[[144 134 134 125 146 124]
 [143 134 132 121 145 125]
 [124 126 132 133 126 122]
 [ 99 110 122 140 102 127]
 [143 133 131 122 145 125]]
What is the smallest entry in the first row?
Answer: 124
What is the last entry in the row that holds the smallest entry?
Answer: 127
What is the first entry on the main diagonal?
Answer: 144
What is the entry just left of 146?
Answer: 125
What is the last entry, reading row by row?
Answer: 125
The entry directly above the smallest entry is 124
What is the entry directly below the largest entry?
Answer: 145
The entry just right of the smallest entry: 110
The top entry of the column that holds the largest entry is 146
What is the third-last entry, reading row by row?
Answer: 122
The second-last entry, reading row by row is 145

data =
[[119 116 134 124 124 137 130 133 130 118 133 141 126 111 130 109]
 [128 125 134 141 128 131 137 120 127 123 127 124 128 136 127 106]
 [127 129 118 124 131 136 131 120 133 126 126 121 128 126 135 143]
 [128 139 141 128 129 126 132 119 127 118 128 138 130 122 127 112]
 [128 133 124 133 125 126 124 139 127 132 137 126 127 117 132 129]
 [130 135 136 132 132 104 130 129 127 132 131 123 127 136 133 124]
 [131 139 136 128 128 119 128 116 128 128 126 123 123 125 128 120]
 [128 122 121 123 123 135 129 120 132 126 135 133 125 124 139 147]]
Counting starts at 0.
Which number is the entry in the top-right corner?
Answer: 109
The entry in the top-left corner: 119
Which number is the entry in row 0 and column 2?
Answer: 134
The entry at row 1, column 0: 128
Which number is the entry just right of the smallest entry?
Answer: 130
The entry directly above the smallest entry -> 126
The entry just right of 111: 130
Which number is the entry just left of the largest entry?
Answer: 139
Which number is the bottom-left entry?
Answer: 128
Which number is the bottom-right entry?
Answer: 147
The entry directly below the smallest entry is 119
The entry at row 2, column 0: 127
The entry directly above 138 is 121
Which number is the entry at row 1, column 2?
Answer: 134
The entry at row 2, column 1 -> 129
Which number is the entry at row 0, column 1?
Answer: 116

M =
[[137 103 132 131 115 131 118 127 124 133 126 131 125 132 119 108]
 [128 123 133 136 118 117 130 130 142 130 125 122 115 129 130 138]
 [130 122 126 128 148 121 141 122 136 122 123 136 120 124 111 135]
 [135 119 127 123 128 130 126 131 126 121 117 131 132 128 136 134]
 [129 128 117 123 141 124 140 140 116 121 137 133 124 134 131 132]
 [131 121 136 135 130 128 133 125 133 131 127 122 123 130 121 140]
 [140 123 128 132 128 134 127 132 129 128 128 134 127 127 127 126]
 [120 128 126 119 129 133 130 123 129 126 124 135 128 124 123 127]
 [135 131 118 127 120 128 119 131 131 120 114 129 135 123 123 138]
 [128 131 130 138 137 132 124 125 131 122 135 123 130 130 123 135]
 [125 132 132 124 129 128 123 131 123 133 131 129 132 136 130 127]]
Counting starts at 0.
Read off the entry just left of the largest entry.
128
The bottom-right entry is 127
Read off the entry just left of the smallest entry.
137
The entry in the top-right corner -> 108
The maximum -> 148
The entry at row 0, column 2: 132
The entry in row 1 and column 0 -> 128
The bottom entry of the column that holds the largest entry -> 129
Read off the entry in row 1 and column 1.
123
Read off the minimum.
103
The top entry of the column that holds the largest entry: 115
The entry in row 2 and column 0: 130
Read off the entry directly above the largest entry.
118
Read off the entry just right of the largest entry.
121
The bottom-left entry -> 125
The entry in row 2 and column 2 -> 126
Read off the bottom entry of the column that holds the smallest entry.
132
